Read these off the table that follows.
1) Find the entry just right of 125.
2) Find the entry just left of 94.
3) Find the entry just right of the largest entry.
((202, 112, 145, 172, 34, 151, 94, 145, 163, 194), (178, 123, 123, 167, 59, 151, 125, 126, 146, 154))
1) 126
2) 151
3) 112

(153, 144, 92, 207, 93, 138, 46, 156, 112, 56)
Read off the second entry from the right.
A: 112
The entry just left of the smallest entry -> 138
Read off the 1st entry from the left.
A: 153
The entry just right of the smallest entry: 156
Read off the first entry from the right.
A: 56

x = [103 104 161 176  86  89 112  54  50  71 229 129 158 120 163 124]
The entry just right of 229: 129
Which number is the entry just left of the largest entry?
Answer: 71
